Each row below holds a small network's activations on one input, seen along a few directions.
In each table, some parts of the input vary, and every possible input appears once, in random order.
Descriptions start from the smaller parts, as in this example, which fits no table here: one of 5 places around a ring, together with either a single point or one of 11 places along a line or (one of 3 separate values, together with one of 4 places along a line).
Shared parts are said once, and a part with two or three values counts as separate values.
In the rows, 128 means zero.

A family of inputs:
R1: [109 160 123 136 108  96 125 172 106 196 189 159]
R2: [ 48 159  69  95 156 120  91 110 144 100  75 113]
R3: [228 145 102 153  93 172 129 123 150 121 133 108]
R4: [108 145 178 143 112  90 163 152 108 186 157 160]
R5: [112 130 159 136  99  83 147 164  95 191 162 157]
R6: [ 50 150  86  75 174 143  90 112 131 105  87  98]
R7: [ 54 168  50  96 155 117  93 118 146  96  72 131]
R8: [ 26  40 156 105 210 129 107  87 147  69 113  98]
R9: [234 137 156 156 102 160 162 107 142 101 106 109]
R10: [112 147 142 130 101  96 140 157  92 184 179 168]
R11: [116 165 108 136  89  82 132 176 104 181 178 185]
R12: [ 85  43 213 168 158 104 146 134 119 169 205 165]
R13: [234 124 131 166  96 153 159 111 137 112 105 103]
R14: [ 49 144 125  70 176 136 104 115 139 102  70  90]
R15: [ 51 133 100  80 173 130  99 119 132 111  71  87]
R16: [232 132 122 145  85 169 143 114 129 102 122 118]
R17: [220  36 196 163 145 164 136 102 139  73 161 119]
R18: [235 147  87 150  73 159 139 133 144 104 121 135]
Q: The inputs of R6 and R16 match in every part but one. If R15 is changed in the same way as R6 into R16, which row does it become?
A: R13
Q: What do these inputs look like to the network?
A: one of 3 separate values, together with either a single point or one of 5 places along a line
Q: Which other rows does R3 become when the choice among 3 separate values takes its other values? List them by row number.
A: R1, R2
Q: Which other rows does R5 become when the place on the line of 5 takes its other values? List them by row number.
A: R1, R4, R10, R11

A family of inputs:
R19: [106 137 129 125 127 112 127 138 118 146 136 134]
R20: [105 121 128 119 135 124 119 132 130 130 133 130]
R21: [ 79 127 139 114 143 111 122 136 117 145 133 134]
R22: [136 137 117 122 128 137 125 116 136 108 105 119]
R23: [122 132 122 127 126 125 123 130 130 129 132 136]
R24: [116 125 126 122 128 124 119 132 127 132 133 130]
R25: [ 94 117 128 114 151 127 117 121 129 115 118 123]
R26: [ 93 120 126 120 143 121 120 129 128 131 129 129]
R27: [120 144 125 127 117 115 132 142 119 146 132 141]
R28: [102 124 125 109 148 137 116 116 133 111 106 109]
R29: [ 87 120 126 117 150 121 117 129 125 133 131 126]
R30: [232 117 148 172  94 150 156 128 129 136 160 132]
R31: [121 126 118 124 134 128 122 122 130 117 120 123]
R32: [ 85 127 138 117 137 111 125 136 120 144 132 137]
R33: [110 120 125 119 140 127 122 123 132 114 120 126]
R34: [239 124 147 169  93 156 156 124 133 129 145 122]
R35: [114 144 123 128 123 116 129 135 120 145 137 137]
R36: [100 119 122 118 146 128 121 120 131 116 119 122]
R37: [128 131 118 125 129 131 124 120 132 114 120 129]
R38: [ 95 133 131 121 134 111 127 137 120 145 137 134]
R39: [218 128 158 173  86 135 162 143 117 163 177 143]
R40: [226 118 151 175  91 144 155 138 126 150 172 138]
R41: [128 131 123 119 131 133 123 119 135 109 103 116]
R42: [127 137 112 130 123 125 126 135 128 134 129 133]
R43: [107 124 127 114 143 133 121 116 136 108 101 115]
R44: [119 127 123 114 137 137 121 118 136 109 107 113]
R45: [134 133 114 126 125 131 126 125 131 116 116 130]
R46: [141 140 113 123 124 137 127 122 135 110 100 119]
Q: What do these inputs look like to the network?
A: one of 4 places along a line, together with either a single point or one of 6 places along a line
Q: The inputs of R32 and R26 match in every part but the place on the line of 4. If R38 is changed in the same way as R32 into R26, which row does it become?
A: R20
Q: Which other rows does R41 become when the place on the line of 6 takes its other values? List them by row number.
A: R22, R28, R43, R44, R46
Q: Which other rows does R19 become when the place on the line of 4 takes its other values? List them by row number.
A: R24, R31, R41
Q: Which other rows agree with R30 in the place on the line of 4? List them by row number.
A: R25, R31, R33, R36, R37, R45
Q: Which other rows does R39 become when the place on the line of 4 takes its other values? List them by row number.
A: R30, R34, R40

A family of inputs:
R47: [ 67 145 101  82 159 137 104 104 136  89  65  95]
R48: [244 123 134 175  84 152 152 130 144 127 151 137]
R49: [ 69 124  86  86 160 137  91 113 148  87  74 100]
R50: [ 78 143 124 125 123  90 125 160 106 176 162 160]
R51: [ 75 123 165 121 137  94 133 152 102 175 156 142]
R52: [241 119 164 171  94 154 165 118 129 123 145 124]
R53: [ 72 111 149 132 143  96 127 150 115 168 172 158]
R54: [246 140 125 176  80 146 155 130 134 130 146 138]
R55: [246 142 145 169  83 155 163 123 127 132 140 124]
R56: [ 63 122 121  83 169 136 105  99 138  81  70  96]
R57: [ 76 145 144 117 128  98 130 153  98 177 157 145]
R58: [239 108 150 184  99 154 158 121 144 122 157 136]
R59: [ 74 124 129 119 131 101 116 157 108 171 171 154]
R60: [ 69 139  76  86 157 134  93 108 138  84  75 104]
R61: [ 63 112 105  96 174 135 101 102 153  79  79 108]
Q: The inputs of R54 and R55 match in every part but one. If R60 is changed in the same way as R54 into R55, which row does it become?
A: R47
Q: What do these inputs look like to the network?
A: one of 3 separate values, together with one of 5 places around a ring
Q: Which other rows does R61 become when the choice among 3 separate values takes its other values? List them by row number.
A: R53, R58

A family of inputs:
R62: [201 121 138 171 108 143 151 130 132 138 159 139]
R63: [ 70 128  90  84 153 134  91 109 143  84  77 104]
R64: [220 111 132 158 104 160 141 119 147 104 133 122]
R65: [ 53 144 104  89 161 121 103 118 126 109  87 115]
R66: [186 122 167 175  99 114 157 145 113 167 187 159]
R67: [ 60 129  96  86 159 129  95 117 131 105  92 105]
R68: [213 125 148 157 100 150 155 115 136 115 136 130]
R69: [196 134 134 170  93 125 151 139 118 154 175 155]
R70: [211 142 134 160 101 146 153 124 125 130 139 128]
R71: [205 131 155 167  92 135 163 140 121 157 156 138]
R72: [218 127 126 158  99 155 144 124 131 125 141 117]
R73: [226 127 120 156  93 160 139 117 144 104 125 115]
R74: [ 54 121 127  97 168 116 111 122 124 119  98 108]
R75: [194 113 147 168  97 128 146 148 123 157 182 156]
R76: [ 58 122 119  81 154 129 102 115 136 100  87 112]
R77: [213 119 151 164 108 147 152 115 138 116 138 125]
R78: [ 34 147 113  94 148  95 109 140 117 141 122 146]
R79: [201 121 161 167  99 137 152 140 125 159 164 132]
R80: [ 26 132 132  96 151  94 113 139 113 145 135 147]
R81: [ 46 118 110  93 162 121 100 130 135 122 112 120]
R82: [ 41 123 131  94 159 111 106 134 127 137 116 117]
R83: [193 144 144 167  88 119 155 147 114 163 173 161]
R84: [208 115 136 166 116 151 149 119 132 120 148 128]
R85: [ 50 145 108  87 147 115 104 135 128 132 101 121]
R86: [213 125 154 162 100 143 162 129 121 139 145 127]
R87: [ 30 121 138  97 153  93 107 145 116 150 138 137]
R88: [ 31 120 115 101 162 101 105 135 123 131 132 144]
R89: [186 128 163 169  91 117 160 146 110 167 185 164]
R90: [ 57 138  96  95 153 116 106 126 130 123  97 116]
R91: [ 45 128 123  90 165 120 108 117 123 115 100 117]
R92: [ 37 134 125  94 158 112 112 128 123 132 112 127]
R93: [220 142 128 157  94 151 149 116 139 109 122 126]
R94: [213 120 157 168 108 140 160 129 124 140 147 123]
R95: [ 67 138 101  81 148 129  97 116 140  93  74 110]
R96: [ 50 117 106  96 176 127 100 113 133 100  98 114]
R97: [213 147 136 166  87 136 158 142 125 152 143 135]
R98: [210 133 128 162  91 147 145 135 131 144 152 128]
R99: [ 41 132 105  91 147 103 100 138 122 138 126 136]
R100: [ 68 115 100  93 164 131 101 110 144  84  78 109]
R101: [ 63 120 121  94 162 121 108 114 137 100  83 107]
Q: The inputs of R80 and R87 match in every part but one. If R89 is changed in the same way as R80 into R87, which row does it become?
A: R66
Q: What do these inputs look like to the network?
A: one of 2 separate values, together with one of 4 places along a line, together with one of 5 places around a ring
Q: Which other rows does R101 become when the choice among 2 separate values takes its other values? List them by row number.
A: R77
Q: Which other rows does R100 become when the choice among 2 separate values takes its other values? List them by row number.
A: R64

A family of inputs:
R102: [ 18 148 120  71 147 100  98 138 121 134  97 129]
R103: [179 123 127 133 138 171 136  86 139  83 104  94]
R104: [186  91 172 170 116 145 147 134 122 160 206 147]
R105: [186 163 118 158  74 117 149 154 105 174 182 172]
R106: [188 151 142 153  85 137 153 148 107 185 180 142]
R107: [176  86 143 131 132 161 121  95 155  67 106 109]
R108: [ 17  84 147  86 174 109  97 121 131 109 122 136]
R109: [ 22 113 137  98 186  98 116 131 123 124 103 117]
R110: [174 164  77 126  98 147 125 112 147  90  90 126]
R111: [187 115 173 179 114 121 167 141 113 170 178 140]
R112: [180 141 105 132 116 147 131 125 148  99  71  92]
R113: [ 22 157  74  97 155  83  96 152 124 139  97 132]
Q: The inputs of R113 and R102 match in every part but one. If R110 is changed in the same way as R113 into R102, which row does it become?
A: R112
Q: What do these inputs look like to the network?
A: one of 3 separate values, together with one of 4 places along a line

A family of inputs:
R114: [126 148 110 136 112 121 133 148 121 163 148 145]
R115: [164 137  86 126 112 148 112 116 136  99 116 126]
R116: [110 108 165 126 138 125 128 146 117 166 155 126]
R117: [103 155 100  96 131 141 107 131 125 131 107 104]
R118: [133 103 154 143 139 128 140 140 116 155 160 137]
R119: [140 147  89 125 130 138 112 122 133 111 110 116]
R120: [104 154 121 117 112 118 122 152 122 176 144 135]
R121: [164  95 130 138 135 157 123 101 151  94 130 115]
R122: [120 146 152 129 117 106 147 134 109 152 132 131]
R123: [162 137 107 148  92 127 126 139 132 141 153 155]
R124: [151 136 108 143  99 121 130 155 127 144 148 152]
R125: [102 111 145 111 153 152 115 118 138 122 119  93]
R126: [143 141 128 132 131 132 134 107 142  99  92 115]
R127: [114 105 137 121 151 145 122 112 136 117 120  91]
R128: [107 151 140 101 135 135 128 118 126 116  92 103]
R129: [129 143  90 117 129 141 117 130 127 122 104 119]
R130: [113 146 161 120 116 109 141 144 114 162 126 136]
R131: [114 148  93 107 129 135 114 127 124 124 107 102]
R132: [169  92 150 153 119 132 134 130 128 133 166 146]
R133: [172 129 146 149  97 118 146 129 125 128 136 156]
R134: [150 139  86 127 117 144 118 123 150 108 109 123]
R135: [142 107 154 151 139 124 134 131 122 142 165 132]
R136: [122 102 157 135 136 117 134 140 115 160 156 123]
R137: [121 139 132 113 131 126 133 117 125 112  86 104]
R138: [148 138 150 148 114 107 145 136 121 139 129 146]
R139: [139 148 110 143 112 116 125 146 118 149 150 143]
R140: [132 146 150 137 119 115 153 133 111 147 136 143]
R141: [155 137 125 126 125 138 140 110 140  91  99 120]
R142: [167 132 125 133 114 142 135 100 147  88  99 125]
R143: [ 34  86 134 107 173 105 100 126 122 113 141 151]
R144: [ 35 131 129  98 157  89 114 120 118 107 119 159]
R145: [154  94 131 133 143 151 126 117 145  98 123 113]
R146: [157 133 147 146 104 115 152 139 127 133 133 151]
R147: [129 144 129 123 133 138 140 109 135 108  92 115]
R148: [114 149 113 125 112 112 127 150 109 164 148 131]
R149: [ 31 133  89  95 152  92  98 134 130 123 132 157]
R150: [155  95 151 151 126 130 139 140 130 138 163 141]
R151: [139 103 133 137 152 147 122 108 146 104 123 105]
R152: [127 107 134 124 156 154 126 111 129 111 126 104]
Q: The inputs of R128 and R125 match in every part but one. If R122 is changed in the same way as R128 into R125, which row does it become?
A: R136
Q: What do these inputs look like to the network?
A: one of 3 separate values, together with either a single point or (one of 2 separate values, together with one of 6 places along a line)
Q: Which other rows does R141 become when the choice among 3 separate values takes its other values? List them by row number.
A: R134, R145
